A small network was trained on invented records. Each row is its activation on one of them, seen along a few directions.
Records have a field called Rofak. Each example row is followed by its value.
The word none means that the record has no Rofak.
The largest differences between rows may come from other fields.
In the rows, 500 means zero.
Random noise pushes rows far along 11 fixed directions. That doesn't count. These rows show it; they differ only by the noise:
[472 501 597 637 472 382 344 560 414 597 576 690 725 397 473 399 412 449
 439 592 431 467 690 531]
[764 542 421 218 608 631 549 672 439 213 569 631 540 570 584 510 570 467
 658 428 629 487 477 477]
[446 610 561 629 464 556 421 508 579 745 494 589 666 442 436 412 523 557
 494 561 682 488 537 633]
[252 561 559 785 505 252 227 401 795 554 549 418 629 353 459 352 198 687
 399 330 522 473 455 557]
[621 421 453 637 374 774 678 577 436 547 658 618 496 698 421 641 370 225
 386 565 518 692 499 676]
[636 633 544 648 712 326 253 646 755 439 508 580 417 600 674 471 310 545
 458 229 636 705 426 450]
[679 517 600 443 661 586 524 584 506 489 664 446 525 533 429 341 446 534
 523 221 713 591 315 706]
[681 624 677 335 769 517 377 699 457 499 623 482 589 369 528 223 537 763
 628 295 718 404 462 673]
[603 718 267 400 601 674 564 718 635 214 578 611 453 530 786 724 524 582
 652 481 477 566 635 491]
[555 549 652 404 522 265 319 535 487 620 349 550 645 422 419 413 556 568
 528 607 574 304 571 344]
[592 609 438 496 495 333 627 475 563 555 554 525 579 521 451 695 721 331
 517 324 458 741 514 474]
[518 512 365 250 593 853 756 530 438 212 642 377 574 455 498 481 382 599
 648 488 528 308 419 658]
[425 695 402 534 491 516 688 567 609 627 598 395 554 368 490 658 734 637
 565 480 396 590 628 663]

[580 520 364 477 711 320 492 604 530 389 243 786 612 585 678 347 718 375
 602 572 463 660 548 276] -> h4
[667 566 603 508 664 645 379 764 398 372 715 538 387 452 682 543 290 675
 476 415 423 455 631 631] -> h9
[566 536 458 447 654 607 705 590 452 602 394 472 421 534 564 535 662 491
 512 630 451 560 572 510] -> h4
[551 547 597 396 594 562 387 616 469 644 393 466 381 442 541 475 785 579
 555 553 659 467 546 499] -> h9
[518 476 625 409 366 402 358 357 507 471 622 421 606 377 313 433 426 509
 496 313 605 375 410 529] -> h7
[534 408 296 403 206 586 565 637 566 280 494 557 377 560 477 593 686 575
 590 708 524 438 532 533] -> h3
[278 422 394 438 495 360 432 356 487 280 413 442 581 353 494 469 571 534
 505 568 369 381 581 347] -> h5
[419 616 551 526 584 499 434 347 485 580 527 583 710 355 590 504 465 395
 532 361 545 516 557 492] -> h8
[447 530 457 666 272 631 229 624 668 535 571 668 476 514 492 408 561 627
 464 579 737 559 555 681] -> h5
[606 712 569 405 604 474 430 590 405 511 620 555 543 375 638 543 641 600
 593 363 551 527 635 574] -> h5
[598 374 621 425 236 185 414 371 486 658 474 419 462 540 249 703 656 333
 438 487 488 513 491 378] -> h1
[414 486 614 466 704 529 474 571 276 484 577 465 562 345 575 247 305 660
 535 600 342 262 595 571] -> none
[393 587 366 573 579 482 555 539 606 441 476 440 440 433 627 391 519 655
 532 489 475 517 470 522] -> h6
[431 538 427 521 736 505 670 576 542 528 354 333 381 442 553 520 702 646
 524 569 305 599 553 484] -> h9
[522 388 627 542 521 506 555 596 385 702 431 489 422 518 372 310 604 565
 458 632 541 475 454 603] -> none
[589 536 492 397 512 690 580 467 415 435 460 466 422 622 601 700 276 431
 477 645 498 306 528 369] -> h6
[473 567 450 720 434 629 424 602 605 559 546 673 433 611 613 495 458 487
 415 504 651 650 487 657] -> h2
[400 449 417 694 439 362 594 314 684 693 272 533 555 636 367 496 564 312
 417 624 572 653 349 352] -> h1
[528 349 530 486 370 575 372 691 492 445 462 592 472 478 404 254 494 623
 477 764 527 380 547 561] -> h7
[365 598 484 628 664 360 582 385 626 751 260 392 535 532 530 339 532 573
 492 544 563 510 337 434] -> h3
[679 478 500 471 324 734 539 747 414 393 617 537 282 693 610 747 286 516
 464 740 455 395 594 515] -> none
[307 516 335 706 795 550 725 609 668 599 231 373 299 525 676 375 514 653
 435 750 296 614 531 505] -> h3
[474 565 448 329 553 421 654 429 522 530 323 412 601 456 417 536 651 510
 592 598 494 372 471 366] -> h1
[471 454 323 506 498 647 615 453 657 416 407 598 653 570 457 449 585 453
 528 537 553 677 441 516] -> h8
[558 564 454 590 624 441 590 614 410 500 492 654 504 543 661 351 639 428
 540 471 518 721 465 536] -> h2
[389 383 410 247 422 399 627 269 442 245 537 247 580 384 298 559 503 503
 555 423 316 338 408 447] -> h7
[530 395 543 443 462 367 383 495 570 310 600 349 431 502 443 415 322 646
 451 363 498 384 386 472] -> h6
[505 481 361 374 476 798 845 581 360 383 813 361 540 383 427 544 698 536
 602 362 349 588 520 827] -> h8
[376 695 498 687 634 320 249 551 668 593 464 624 580 372 741 422 476 695
 514 513 496 498 671 433] -> h4
[511 468 573 557 666 805 699 554 265 602 569 491 552 512 520 345 438 459
 466 592 452 517 543 714] -> h2

Here are new rows. What is Rofak for each?
[595 674 431 586 791 528 629 475 427 620 441 743 586 566 699 536 730 180
 510 399 496 874 582 472] -> h5
[556 482 516 522 486 458 561 501 353 465 577 553 545 519 528 611 520 335
 448 489 314 593 637 459] -> h2
[569 339 600 499 534 421 426 767 390 450 511 532 305 556 517 370 456 592
 421 636 383 446 551 507] -> none
[286 435 399 458 561 564 531 219 495 362 374 505 634 455 493 422 318 372
 511 532 520 359 433 358] -> none
[448 410 367 423 448 390 579 384 644 388 272 390 452 597 410 575 522 405
 499 522 456 488 341 267] -> h8
[645 302 479 444 323 686 616 536 479 379 585 476 348 703 357 516 481 330
 418 433 627 627 315 629] -> h2
[453 614 430 519 427 856 569 290 580 682 304 650 631 580 469 495 474 326
 539 672 842 448 384 502] -> h7
[638 525 538 483 616 663 478 675 499 438 424 407 211 644 660 492 221 608
 455 599 582 359 431 446] -> h6
[619 545 669 535 485 508 399 449 448 656 629 559 584 510 446 483 549 411
 455 308 644 595 506 609] -> h2
[408 573 490 362 268 277 513 379 552 523 628 255 537 311 317 682 731 622
 556 362 358 419 516 518] -> h7
